Here are a small network's activations along a few directions, averaged over the inputs that share one value of a field.
Values that are neighbours, or in one group, have similar rows; names and order tell nothing.
(in the rows, 500 means zero)
Strong random noise was added to every row along 7 fixed directions; ignore it. To show where, here is one row again and again, with new noise each time:
[559 571 490 537 387 632 428 549 380 496 619 434 533 446 288 585 410 417]
[592 531 743 537 597 453 601 367 216 562 636 592 718 342 391 630 530 637]
[599 408 516 586 630 583 516 502 605 558 322 457 410 700 370 495 490 302]
[433 499 528 503 403 619 427 488 480 461 506 571 432 536 500 497 527 407]
[373 438 390 687 561 599 391 671 482 470 562 565 433 397 447 555 553 515]
[609 654 625 680 602 595 750 328 489 465 486 562 520 527 551 400 461 573]
[435 498 522 577 512 870 518 563 501 474 493 536 389 653 408 531 489 300]
[557 764 536 464 366 509 607 315 517 426 536 510 544 645 541 333 489 587]
[509 677 463 673 364 668 544 479 469 391 612 518 444 377 516 438 396 516]


Field M:
m3: [359 383 272 155 406 281 111 697 540 632 496 386 559 581 380 640 655 383]
m2: [360 309 284 433 571 319 192 637 681 587 380 447 484 446 509 558 582 484]
m16: [554 515 539 537 269 530 440 542 509 481 528 481 398 406 502 493 375 222]
m6: [714 553 661 167 607  79 574 374 423 588 417 383 754 714 417 467 518 601]
m4: [450 591 338 434 454 357 535 586 559 631 605 412 577 546 414 533 504 561]
m12: [462 424 567 517 379 708 563 445 375 491 550 574 494 348 622 480 449 520]
m11: [747 356 475 706 721 611 756 524 625 532 306 313 347 367 548 500 295 310]
m7: [522 477 487 457 474 539 424 487 647 507 394 432 394 741 398 405 550 336]
m5: [486 498 515 520 549 441 373 474 504 474 443 532 426 375 576 483 503 471]
m8: [526 363 654 528 803 556 817 507 487 530 449 642 477 686 557 549 559 555]
m1: [370 435 552 372 412 864 543 410 579 413 381 534 293 619 731 419 471 364]
m10: [418 663 547 450 523 284 588 443 523 406 509 641 563 406 703 536 576 662]
m13: [616 518 456 420 291 179 551 453 543 521 544 398 632 401 577 444 403 661]
m14: [446 487 452 645 652 504 569 428 635 559 484 534 508 555 610 435 628 671]
m9: [420 513 398 502 658 380 467 567 671 410 358 477 465 640 594 336 549 671]
m15: [507 324 674 508 365 645 518 385 410 377 445 636 348 400 659 506 437 371]
Each value of M is a pair of two hidden parts, and every pair occurs once (4 first parts, 4 second parts).
Q: Changing only the second part turns m7 into m2. m16 has the same second part as m7; what does that change turn m16 into?
A: m3
Q: Changing only the second part turns m15 into m1. m8 has the same second part as m15; what does that change turn m8 into?
A: m11
Q: Changing only the second part turns m9 into m12. m5 has the same second part as m9; what does that change turn m5 into?
A: m14

Field S:
s8: [529 590 285 675 622 279 496 605 707 465 426 472 466 725 422 352 579 641]
s3: [546 445 674 364 416 395 605 331 429 476 466 586 514 360 691 515 442 490]
s7: [389 460 356 430 803 445 330 619 632 606 419 475 551 902 300 499 767 589]
s4: [528 475 376 320 188 676 406 689 659 514 411 335 296 841 283 535 378  43]
s2: [656 861 408 461 444 502 793 286 686 398 433 354 513 646 671 222 329 623]
s6: [352 629 402 608 423 816 348 764 316 440 819 452 502 397 203 610 473 458]
s9: [787 437 911 477 636 576 650 117 356 639 397 479 662 500 394 553 417 436]
s5: [559 648 294 204 357 275 352 445 594 560 473 257 691 632 450 435 490 606]
s1: [538 563 474 348 446 421 582 588 392 534 616 435 636 637 407 514 540 593]
S is arranged as a line.
Q: Name the neighbours of s2, in listed order.
A: s3, s5
Q: Name the neighbours of s4, in listed order.
A: s8, s1
